Small tables with named rows and columns. After each table, cells are looked up by row and column.

falim =
fields: risa, zol, zutame
lozup: [6.552, 3.688, 9.507]
sude: [4.950, 7.123, 6.659]
tobef: [3.732, 5.776, 8.770]
rir: [3.718, 3.166, 6.341]
goz: [6.105, 2.122, 9.961]
febi: [6.575, 3.363, 9.305]
lep: [7.137, 4.236, 6.773]
vif: [6.527, 3.403, 5.993]
lol: [3.963, 3.796, 5.219]
nubomu: [6.582, 3.415, 9.327]
deduk: [5.577, 2.569, 6.750]
nadi: [2.718, 4.560, 9.546]
binu: [3.208, 1.869, 8.623]

risa of tobef: 3.732
risa of nubomu: 6.582
risa of sude: 4.950
zutame of tobef: 8.770
risa of febi: 6.575
zol of lol: 3.796
risa of deduk: 5.577
risa of nadi: 2.718
zol of lep: 4.236
risa of lep: 7.137
zutame of febi: 9.305
zol of binu: 1.869
risa of lol: 3.963
zutame of rir: 6.341
zutame of nadi: 9.546
zutame of sude: 6.659
risa of goz: 6.105
zutame of vif: 5.993
zutame of lozup: 9.507

sabud =
,mano,gutomaz,lukor,miru,numod
tuvas,105,99,115,85,116
rom,78,92,111,99,74
raviz,68,82,68,78,80
luf,83,119,93,160,147
vamemu,71,101,111,172,140
lov,107,98,85,130,146
vimo,69,103,95,175,120
baf,40,152,118,178,128
kuli,65,110,126,126,101
kug,123,107,121,72,115
baz,73,182,126,198,144

What is the lukor of baz in sabud?
126
What is the miru of tuvas in sabud?
85
What is the mano of baf in sabud?
40
What is the gutomaz of kug in sabud?
107
What is the numod of tuvas in sabud?
116
What is the numod of rom in sabud?
74
What is the lukor of baf in sabud?
118
What is the gutomaz of vimo in sabud?
103

rava:
,vum,sig,bep
vot,0.3,0.8,0.4
varebav,0.5,0.5,0.6
pevum,0.5,0.5,0.5
dolum,0.4,0.8,0.2
pelozi,0.1,1.0,0.1
fabulo,0.6,0.1,0.8
bub,0.4,0.6,0.5
vuzib,0.9,0.6,0.3
romovu,0.6,0.2,0.7

romovu, vum => 0.6
vuzib, sig => 0.6
pevum, sig => 0.5
vuzib, vum => 0.9
vot, bep => 0.4
vuzib, bep => 0.3
fabulo, sig => 0.1
pelozi, bep => 0.1
pelozi, sig => 1.0
dolum, vum => 0.4
fabulo, vum => 0.6
pevum, vum => 0.5
fabulo, bep => 0.8
varebav, sig => 0.5
bub, bep => 0.5
pevum, bep => 0.5
vot, sig => 0.8
romovu, sig => 0.2
Row with the largest vum: vuzib

zif:
      suzog   buz   goz  tutivot  vozesa  bizim   vam  zula
tiz    24.3  70.0  40.7     83.5    43.1   64.6  59.7  41.0
rel    78.4   4.2  87.6     54.6     2.8   74.5   8.4  75.6
sove   23.7  20.2  82.6     64.4     6.6   74.7  23.4  57.5
lapi   25.1  19.8  45.4     87.7    29.4   66.9   7.6  40.6

lapi, bizim: 66.9
sove, tutivot: 64.4
rel, bizim: 74.5
lapi, buz: 19.8
lapi, goz: 45.4
lapi, vam: 7.6
sove, goz: 82.6
lapi, suzog: 25.1
rel, tutivot: 54.6
tiz, buz: 70.0
rel, buz: 4.2

zab =
|  | gafevaf | lebali | dibugo | nusive | movi | dol | biripa | tas | savofuz |
|---|---|---|---|---|---|---|---|---|---|
| zeg | 102 | 130 | 126 | 152 | 164 | 141 | 136 | 162 | 133 |
| tes | 172 | 140 | 150 | 134 | 164 | 134 | 159 | 147 | 151 |
| kuloz | 134 | 157 | 140 | 136 | 150 | 136 | 140 | 104 | 121 |
| bup | 34 | 102 | 71 | 121 | 229 | 186 | 199 | 158 | 126 |
| fal | 65 | 83 | 129 | 143 | 176 | 136 | 164 | 181 | 113 |
| guzasun | 144 | 140 | 149 | 132 | 131 | 128 | 155 | 189 | 171 |
| dele | 138 | 105 | 138 | 129 | 92 | 131 | 166 | 148 | 123 |
| zuzeva | 110 | 131 | 158 | 166 | 149 | 128 | 140 | 166 | 131 |
| vulaza | 80 | 197 | 191 | 77 | 110 | 159 | 92 | 131 | 112 |
| kadulit | 109 | 66 | 162 | 149 | 66 | 51 | 235 | 173 | 82 |
| fup | 57 | 102 | 84 | 131 | 189 | 182 | 171 | 158 | 150 |
| pon | 156 | 122 | 128 | 135 | 159 | 136 | 142 | 160 | 149 |
| zodaze | 94 | 67 | 144 | 144 | 45 | 48 | 247 | 167 | 58 |
| mun | 142 | 128 | 144 | 198 | 130 | 118 | 101 | 185 | 137 |

kuloz, savofuz => 121
mun, lebali => 128
zeg, gafevaf => 102
bup, biripa => 199
mun, tas => 185
dele, savofuz => 123

